Each row below holds a small network's activations on one input, seen along a few directions.
In each table, some parts of the input vary, and every possible input appears once, in random order.
Descriptions start from the smaller parts, as in this example, which fits no table here: one of 3 separate values, together with either a single point or one of 11 places around a ring or (one of 6 places along a line, together with one of 8 places around a ring).
Shared parts are said once, and a part with two or three values counts as separate values.

Other details of the inputs vary at random and push rows far along two fixed directions, the same in every table; ignore that.

Table:
x1: [ -4  -5 -36 -13 -29   7  -3  17   3  -5  12  -6 -10  13 -22]
x2: [  5  31  46   8  10  -1  27  -1  24  19 -30  -3  -4  -5  23]
x3: [-19  44  -5  18  31   8  26  -8   0  53 -38  10 -42 -11  20]
x4: [-35  27 -31  10  31   6  -1  -2 -13  51 -33   9 -16 -11   6]
x5: [-26  -4 -71 -15  -9  10  -1   9  -6  19   3   9 -29  10  -8]
x6: [  5   8  20 -12  -4   5   0   0  17 -16   6  -8   0   3   7]
x7: [ 47 -15  72  -4 -15 -15  -4 -10  15 -47  23  -4  33   3  -5]
x8: [ 17  17  54  20  10 -11  23 -21  20  14 -23  -5   0  -9  22]
x9: [ 35 -14  37 -12 -28  -7  -5   1  15 -55  33 -15  28   3  -6]
x10: [ 26  25  93  13  14  -8  10 -29  23 -14  -7 -15  11  -9  42]
x11: [  6  16  43  16  18   1   4 -25  12  25 -23   5 -15  -9  16]
x12: [-24   7 -54  -8 -22  13  12  28 -10  19  -7   9 -30  11 -30]
x13: [ -8  15   6   9  18  -4  16 -16   3  23 -17   7 -21 -12  29]
x14: [ -9   4 -30 -15  -8   5   0   6  -1  10   9   0 -17   9  -3]
x15: [ 12 -38 -17 -13 -25   7 -28  11 -25 -45  37 -12  33  15 -15]
x16: [  7  26  37   5  29  -6  17 -21  23  10 -22   3  -7 -10  43]
x17: [ -2  -9  -2  10  -5   0   4  12 -21  16 -17   3  12   5   3]
x18: [-18  15  -8   6  13   4 -14  -5  -5   7 -14  -5   7  -2  -1]
x19: [ 13  31  50  11  10  -2  21 -11  29   7 -24  -6   2 -10  25]
x20: [  0 -15 -32 -15 -17  -1 -25  14  -8 -37  20 -12  32   4 -34]
x21: [-16   2 -22  21   4   6  11   5 -20  45 -35   8  -5  -3   8]
x22: [-20   0 -24   3  -8  10   9  -3  -2  25  -5   3 -22   5  -8]
x23: [ 41   8  65  -4  -6  -9   3  -8  24 -59  21 -11  27  -1   7]
x24: [-17  10 -18   3 -14   4  20  16  -3  35 -20   3 -25   0  -7]
x25: [  6 -16 -20  -7   5  -1  -8 -12  -2   4   8  14 -13   0  -8]
x26: [ 13  -3  -6 -14  -4   1  -7  -3   1 -41  28   4   2   2   0]
x27: [  1   5  49  33  49 -24  -5 -22   1  11 -19   8  14 -26  38]
x28: [ -9 -24 -36  -1   4   5  -9   0 -28   3   8   7   9   1   5]
x29: [  8 -17 -18  -7 -19   1  -7   4  -1  -1   9   4  -6   3 -30]
x30: [ -4 -16 -21  -6 -27   2   9  14  -2   1   8   1  -5  13 -24]
x31: [  7   6  31   2   3  -9  -6   1   1 -23  -3  -8  38  -3  -2]
x32: [  7 -21 -15 -11  -8  -5  -2 -10   0 -22  25   3   3   3  -1]
x33: [-17 -14 -57 -22 -40  12   2  32  -6   1  13  -1 -14  19 -34]
x34: [-19  -9 -67 -17 -11  11   0  18 -17  22   4   1 -33   9 -19]
x35: [  8  -2   0 -17 -19  10 -11   5   5 -41  30  -7   3   8 -12]
x36: [-23   8 -23  19  24   8  11  -3 -26  58 -35  10 -17  -8  20]
x37: [  6 -36   2   2 -13 -13 -20  26 -13 -37  25  -1  37   4 -30]
x38: [  3 -34 -47 -26 -28   7 -12  11  -8 -25  46  -2   0  15 -34]
x39: [ 23  -8  25  -6   7  -4  -7 -16   4 -11  16   2   2  -4  -4]
x40: [-24  11  -1  32  46  -7   0  -2 -11  55 -37  13 -15 -16  15]
x41: [-18 -24 -22   8   9  -1 -23  14 -14  -2   5   0   7  -3 -17]
x42: [-20  23  -2   5   0  10  10  -6   7  29 -20  -2 -27   1  15]
x43: [-13   4 -21  -3  19  -3 -16  -8  -9  -2  -1   3  13  -7   5]
x44: [ 21  12  41 -10   9  -1   6  -9  19 -20  12  -7  10  -3  19]
x45: [ 26 -31  33   6  -4 -20 -26   7   2 -54  29  -6  50  -1 -15]
Description of these inputs: one of 5 places along a line, together with either one of 3 separate values or one of 6 places along a line.
- The inputs of x14 and x5 match in every part but the place on the line of 5. If x36 is changed in the same way as x14 into x5, which row does it become? => x28
- The inputs of x13 and x10 match in every part but the place on the line of 5. If x26 is changed in the same way as x13 into x10, which row does it become? => x35
- Change only the place on the line of 5 in x4. List by row number the other rows that result. => x18, x20, x31, x43

Table:
x46: [ 13  41  47 -15 -17   8  22  -6  37 -18  -6 -18   1   7  17]
x47: [-63  -8 -93  16  27   3 -35  36 -51  45 -31   5  19  -6 -29]
x48: [ 15  11  -4 -31 -26  11   4   8  12 -39  24 -12   6  12  -8]
x49: [ -66   20 -108   16    2   19   26   26  -14  117  -65   27  -84   -5
  -44]
x50: [ 27 -27  19 -11 -51   0   4  21   1 -36  24 -16  29  18 -19]
x51: [ 28  20  64 -13 -24  -4  11  -2  35 -46  12 -21  18   9   6]
x52: [ 25  -5  43   9 -14  -6  13  -1  -1  -9  -2  -4  21   3   8]
x53: [ 23  40 107  29  13 -16  32 -21  44  21 -44  -4  -4 -13  25]
x54: [ 18 -11  40  10  12 -10 -13 -18   9 -10  10   3   6  -9  -2]
x55: [  8 -20   6  10  23 -15 -13 -21   0   2   6  14  -1 -10  -4]
x56: [ 19 -34   9   1 -13  -2 -12  -3 -20 -16  23  -2  20   6   4]
x57: [ -64   17 -110   11   24   16   12    0  -23   91  -41   28  -73   -6
   -5]
x58: [ 13 -51 -33 -23 -28  -3 -25  23  -6 -46  53   4   8  10 -50]
x59: [ 22   5  72  39  43 -19  14 -43  -5  31 -29   8  12 -19  58]
x60: [-45  47 -43  10  32  21  23 -13  -3  88 -56  11 -64  -7  31]
x61: [ 16  31  55  -3  22  -4  18 -19  24 -10  -4  -5   1  -6  47]
x62: [  8 -73 -68 -31 -52   5 -24  38 -34 -51  65   0  23  23 -47]
x63: [  4 -50 -92 -57 -39  12 -38  14 -18 -72  82  -3  12  21 -43]
x64: [  7  -7   1 -15  -6  -1  -4   5   6 -34  29  -2   3   4   0]
x65: [  8 -14  -8 -19 -11   4 -20  -3  -1 -38  36  -7   3   7  -6]
x66: [-38  11  -7  44  55 -11 -24   9 -29  28 -51   3  38 -21  12]
x67: [ 24  58 103  21  26  -9  30 -29  37   2 -35  -7   3 -16  48]
- What is each input in this table made of? => either one of 2 separate values or (one of 4 places along a line, together with one of 5 places along a line)
- Which other rows belong to the same alternative as x47? List them by row number. => x66
- A walk changes only the place on the line of 5. It starts at x55 and steps to x54. List the rest of the walk in order. => x58, x49, x53
- Change only the place on the line of 4 in x64. List by row number the other rows that result. => x58, x61, x62

Table:
x68: [ 13  14  39   1 -16 -11  39  18  31  -7   1   0 -12   4  -2]
x69: [ -3 -70 -67  -1 -23   4 -14  19 -55   3  30   9   6  17 -18]
x70: [  1 -29 -27 -33 -45   9 -43  24  -4 -55  47 -25  45  21 -49]
x71: [-15 -39 -32  20 -35   5 -16  15 -33  39 -11  -1   0   6 -44]
x72: [ 53  -1  64 -14  -6  -9   3 -34   6 -67  35 -13  57   1  48]
x73: [  -7  -52  -92  -52 -100   28  -20   49    0  -51   63  -17  -11   42
  -85]
x74: [-24 -21 -86 -36 -42  23  20  26 -13  15  20   4 -47  25  -8]
x75: [ 14  -2  -7  -6 -13 -12  10  17   7 -31   6   2  27   2 -20]
x76: [ 62 -68  68  -3  -6 -29 -41 -29  -2 -78  70   4  48   0 -17]
x77: [-44   7 -49   7  17  -4  -6  37 -13   7 -23  10   2  -8 -19]
x78: [ -48   88   61   68   70   -1   20  -29   13  103 -114   -3  -25  -26
   62]
x79: [ -5  -2   3  -1  40  -5 -32 -19   8 -30  19  -1   6 -11   4]
x80: [  8  24  23   1  26   3   6 -30  16  15  -6  11 -38 -14  12]
x81: [ 47 -13  63 -22   6 -10 -21 -16   4 -81  53 -23  68   3  42]
x82: [ 32  35  97  15  29 -18  29 -50  53  11 -15   5 -37 -18  52]
x83: [-51 -25 -92  40   6   5  21  47 -38 101 -57  35 -42  -4 -39]
x84: [ -46  -14 -102  -16    1   17  -23   25  -42    1   15    1   -7    5
   -3]
x85: [-24  11 -33  -2  35   1 -13 -17   5  34  -7  10 -30 -13  -2]
x86: [ 21 -11 -14 -33 -23  16  -6   7 -17 -39  41  -8   4  15  10]
x87: [-41  52 -29  24  26   9  46  22  -4  96 -72  23 -59 -10   5]
x88: [-15  20 -35   5  25   0  11 -33   7  44 -25  18 -40 -15   5]
x89: [  7  41  51  23   6   4  19 -29  19  28 -52 -12  12  -6  21]
x90: [ 41  23 119  11  30 -33   4  -7  32 -49  -4 -12  61 -18  32]
x91: [ 24  32  76   6  -9   9   5 -14  17  -9 -16 -18  11   1  13]
- What is each input in this table made of? => one of 4 separate values, together with either a single point or one of 5 places along a line
- The inputs of x86 and x87 match in every part but the choice among 4 separate values. If x72 is changed in the same way as x86 into x87, which row does it become? => x75
- Change only the choice among 4 separate values in x78. List by row number the other rows that result. => x77, x79, x84
- Change only the choice among 4 separate values in x90. List by row number the other rows that result. => x70, x81, x85
